A small network was shown many inputs. Here are its activations along a few directions, one row for each input.
Each table varies a few parts of the input and shows all the possible inputs, shuffled.
A made-up example of a description, with smaller parts first: one of 8 places around a ring, together with either a single point or one of 11 places around a ring or (one of 3 separate values, together with one of 4 places along a line).
Shared parts are said once, and a part with two or three values counts as separate values.
In the rows, zero is written as 128.

Other details of the inputs shift rows strongly along two fixed directions, in all tables alike. That doesn't count.

Rows:
r1: [115 166 142 141 105  96  81  96 133 113 134 153 111]
r2: [138 128 126 120 160  91 186 114 110 180 104 111 123]
r3: [126 168 129 138 103 101  71 109 138 112 135 164 111]
r4: [143  98 137 127 151  96 176 110  99 158 111  81 149]
r5: [128 128 134 119 160 120 192 116 130 192 123  96 121]
r6: [103 135 137 162 104 147 110 121 101 113 136 131 100]
r7: [104 147 122 140 119 166  95 161 128  99 116 120 112]
r8: [112 155 122 158 115 150  95 159  89  93 102 123 105]
r9: [117 136 122 158 107 149 100 126 112 116 139 148 108]
r10: [132  91 135 109 157 147 189 148 111 164 120 102 138]
r11: [ 98 141 121 151 120 176 132 163 105 113 121 135  99]
r12: [124 122 122 110 116 143  88 150 152  99 151 141 138]
r13: [134  89 134 109 166 146 194 151 116 157 119 112 142]
r14: [ 97 203 127 140 104 169 107 131 107 108  83 133  82]
r15: [112 189 134 133  94 146  89 111 127 119 101 138 101]
r16: [138  94 125 111 154 128 173 130 132 170 118  86 145]
r17: [121 148 125 153 110 139  93 153  93 105 108 120 109]
r18: [131  95 118 122 148 137 198 142 118 164 124 112 133]
r19: [103 158 124 152 122 164  87 160 109  92 105 122 111]
r20: [113 177 131 137 108 139  86 134 149 114 141 155 102]
r21: [100 187 147 137  95 139  99 106 119 121  96 124  99]
r22: [148  96 123 137 157 112 177 117  97 167 123  94 130]
r23: [179  78 117  71 121  78  88 107 222 101 194 182 201]
r24: [110 192 130 133 100 154 103 125 116 119  88 132  90]
r25: [100 144 116 163 119 165 119 150  88 105 117 138  88]
r26: [122  97 138 119 152 125 181 121 124 167 118  73 144]
r27: [123 146 129 145 112 144  72 133 125 105 124 128 128]
r28: [145  93 112 130 171 111 190 132 101 150 117 107 132]
r29: [130 133 127 114 170 121 199 126 134 173 123 113 128]
r30: [185  82 114  92 107  77 102 100 220 105 193 209 193]
r31: [134  91 137 111 154 143 185 136 115 169 129 102 145]
r32: [109 123 152 127 111 154 115 134 120 110 144 129 125]
r33: [110 140 138 163 110 133  98 119  95 105 133 115 100]
r34: [136  96 122 112 159 135 179 143 127 164 110  85 141]
r35: [190  92 116  90 128  71  92 109 202 102 157 178 198]
r36: [102 174 149 139 104 128  86 116 147 117 147 141 103]
r37: [118  89 140 105 155 129 180 127 121 157 138  79 146]
r38: [113 178 121 141 112 122  84 124 123  99 124 164 101]
r39: [185  88 132  92 122  56  80  80 209  93 173 177 206]
r40: [125  91 119 101 170 136 185 154 127 149 126  95 147]
r41: [123 141 119 156 114 136  95 143 103 105 126 136 101]
r42: [140  91 117 129 153 122 192 127 107 165 121 116 129]
r43: [202  91 119  97 112  50  77  93 195  97 168 187 198]
r44: [113 127 135 140  99 140 113 127 134 105 152 146 123]
Each input here is: one of 4 places along a line, together with either one of 3 separate values or one of 8 places around a ring.
Changing only the place on the line of 4 turns r15 into r21. The same change can be made to r43. Which row results?
Answer: r4
Changing only the place on the line of 4 turns r16 into r26. The same change can be made to r30. Which row results?
Answer: r44
Change only the place on the line of 4 in r28. List by row number the other rows that result.
Answer: r22, r33, r41
Change only the place on the ring of 8 in r10. List by row number the other rows that result.
Answer: r12, r17, r18, r34, r35, r41, r42
